Each row below is a small network's average activation on inputs in which a field has the value named, seen along a few directions.
Values that are neighbours, or in one group, have similar rows; names and order tell nothing.
Strong random noise was added to every row along 13 fixed directions; ignore it. To show where, here is one row again and again, with new noise each time:
[  -6  242  225 -345   12  401 -496 -325 -234   25  270 -533  127  511
 -230  548 -483  246 -204  -33  427   63 -144  399]
[-152  -62  252 -137  120  179 -360   88  -28 -264 -180 -351  435  421
  -36 -406  213  236  223 -109 -112 -151  252 -135]
[ 126  176   11   96   46  -62 -127 -159   53   32  171 -475   61  295
  164  -26  -22    6 -242   62   -1   -7  106   -9]
[  53  135 -369 -191  296   79  212  198  230 -102 -103 -171 -200  -69
  467  -97  199   51  188   17   70  109   89 -391]
[ 400  125  395 -146  245  209  116  121  143   26  -24 -163 -111  492
   -8 -346   21 -184  222 -292 -198  253  162   52]
[-565 -285  333 -116  340 -373  619   79 -259  212 -375  236  437 -130
 -124 -245  467   42  473   48  141 -321   85  137]
[-158  140  -35  -99  145 -292  149 -449 -406 -264   65 -190  124  161
   69  -75  331  287  537  -53  -98 -111  437  -71]
[ 332  243  -35   69  209  -49 -269  -48    4  -33  300    3  -44  149
  324  -29 -195  244  129  164  -57 -125   -5  -47]
[ 153   91 -429   10  132 -151 -170  248  211  -82 -103 -284 -403 -145
  254 -144  193 -276  -83   22 -180   51  -43 -198]
[-175 -127    1   24  -80  126 -675  184 -382 -157  -57  348  -55 -249
 -274  233 -260   82   83  108  118 -150 -369  -40]
[-127  -47 -322  303 -134  501 -290  252  253  -36   17 -402  342   76
  180   38 -263  103 -398  314  229  -31  -17 -484]
[  32  239 -487 -208  428   44  121  -37   59  -59   37  -20 -253 -358
   16  380  119   22  477 -223   49  -80  135  -64]
[ 115  -42  247  -13 -270  129  131 -147 -440 -100  -19  135 -307  344
 -314  -45 -233 -193  229   56  -77  382  -58  217]
[-203   28 -662 -134 -107  -76  -19 -214  398 -436 -189 -558  164  220
  333 -203  343  403  140  300 -126   -6  470 -209]
[ -91  119 -143  230  -51   76  -63  -57  -26 -143   36 -313   11  -79
  153   44  149  -53 -355  -80    4  -58    1 -316]


FOVOD, 15 values:
vegi: [-152   99  -57 -169  332    9  173   52  250  310  -49 -485  278   59
   -2  173  156 -117  -80 -208  193   16  158 -119]
bogi: [-224 -280 -425 -307 -196  -65   42  143 -134  -39  -94 -286  -77  172
   88 -282 -100  104  274  643  -15   69  -83  341]
podod: [-125 -315 -224  -51 -335  316 -831  296  138 -290 -354  359  110  -80
 -456   96 -360   29   59   90 -142 -181 -288  269]
tefib: [   8  -48  505  238 -184  311  412 -338  232  120  155  444  268  -57
 -318  311 -217  147 -441 -198   93   41  -81  237]
sal: [-316 -102  116   56  349 -245 -164  218 -165  265  169 -337  561 -243
  135 -144  279  137  -27  -16   75 -521  147 -268]
ligom: [-368 -304  527 -194  -15  -79 -153   96 -320   77 -283  200  327   43
 -182   55   87   42   61  -88  381   -1  -21 -167]
desib: [  83   93  -24  -82 -145  111  -63  -32  241 -104  -38  -46 -100 -111
 -397  -30   98  -70 -221 -311 -421 -206  -53  662]
zoded: [-350  -65 -256  345 -314  -96  483 -205 -448   35   70 -394   98   46
   76  -39  106 -146  -62  308  145   20  174 -244]
tegut: [ 292  359  340 -176  -68  -33 -426 -274 -497    8  572  -88 -285  115
  -95  277 -218  -99 -194 -409  -66  154 -217  149]
lok: [ -56  -64 -340  302 -330 -250  587 -287  -74  -94   87  -68  -19 -155
  427 -200  253   20  -86  283 -100   33  183  -97]
sar: [-217  173 -281 -247  -85 -443  147 -344  236  -90 -103  436 -171 -378
  -66  424  243  366 -205  -34  -34 -317 -123  520]
muvub: [  66  200    1   85  -64  328  268  -41   83 -216  -13  -46  -24   37
  307 -173  104   53 -177 -170 -112 -214  -37   79]
som: [ -65  120   29 -216  358   19 -105 -158  399   63  202  194  408 -490
  152  454  149  490 -119 -324  310 -465 -102  156]
rali: [ 265  181  273 -322  165  362 -140  216 -129  -32  188   10  -49  123
  208 -158 -225  115  109 -317   -2 -137 -364  223]
lag: [ 273  407  320 -403  218  114  581 -306  331   95   38 -295 -249  400
  208   58  177   15 -356 -449   37  223  -32  358]
FOVOD is arranged as a tree with 6 forks.
Name the neighbours of som, in listed order.
> bogi, lok, rali
Name the neighbours of muvub, in listed order.
> ligom
Name the neighbours of desib, in listed order.
> sal
Name the neighbours of vegi, in listed order.
> lag
Fewest steps between tefib and podod?
> 3
